[[-26  33 -27 -29 -26  14 -26   9  -7 -28 -30]
 [ 38   1  10   8  20 -34  38  25  12  21  38]
 [-28 -20  41  39  40  -5 -27  -3   4  40 -29]]
Find the last entry, reading row by row.
-29
The largest entry in the first column is 38
Find the largest entry in the first row.
33
Find the 1st entry in reading order.
-26
Find the entry at the centre.
-34
The bottom-left entry is -28
The 4th entry in reading order -> -29
Find the entry just right of 9.
-7
The largest entry in the last row is 41
The second smallest entry is -30
The entry directly below the centre entry is -5
The third entry from the end, reading row by row -> 4
The entry just right of 1 -> 10
The entry directly below -7 -> 12

-46   42   -2   52  -84  -46  -74  -72   39  -52  -27   27  -57   55
 77   70   64   73   85   58  -57   24   70   57   54   65   57   51
 79   57   54   66  -84  -50    8   43   59  -41   -4   69  -57   57
-61  -64  -60  -66  -85  -54   29  -53  -66  -53  -47  -60  -54  -43
 34   69   67   72  -85   66  -35   63   70   62   69   71   67   61
 80   52   40   54  -84  -54  -54   -2   56  -52   10   47  -64  -31
-77  -52  -48  -48   84   51   65    3  -52   56   -5  -42   54    3
Counting starts at 1.
The entry in the bottom-left corner: -77
The top-left entry -> -46
The entry directly above 43?
A: 24
The entry in row 3 and column 3?
A: 54
The entry at row 1, column 2: 42
The bottom-right entry?
A: 3
The entry in row 3 and column 1 is 79
The entry just left of 72 -> 67
The entry in row 2 and column 1?
A: 77
The entry just right of the largest entry?
A: 58
The maximum is 85
The entry at row 3, column 2?
A: 57
The entry at row 1, column 3?
A: -2
The entry directly above 61 is -43
The bottom entry of the column that holds the largest entry -> 84
The entry directly above -35?
A: 29
The entry in the top-right corner: 55
The top entry of the column that holds the largest entry?
A: -84
The entry just right of 58 -> -57
The entry at row 2, column 2 is 70

M = [7 3 0 5]
Read off the 1st entry.
A: 7
Read off the first entry from the right.
A: 5
Read off the 2nd entry from the left.
A: 3

Read these off the grid that follows.
1) The 1st entry, reading row by row?
2) The fourth entry from the end, reading row by row?
3) The last entry, reading row by row?
4) The entry in the bottom-left corner?
5) The entry directly above 7?
[[ 20 174  20  37 250 123  31]
 [  6 119 116   7 180 248 102]]
1) 20
2) 7
3) 102
4) 6
5) 37
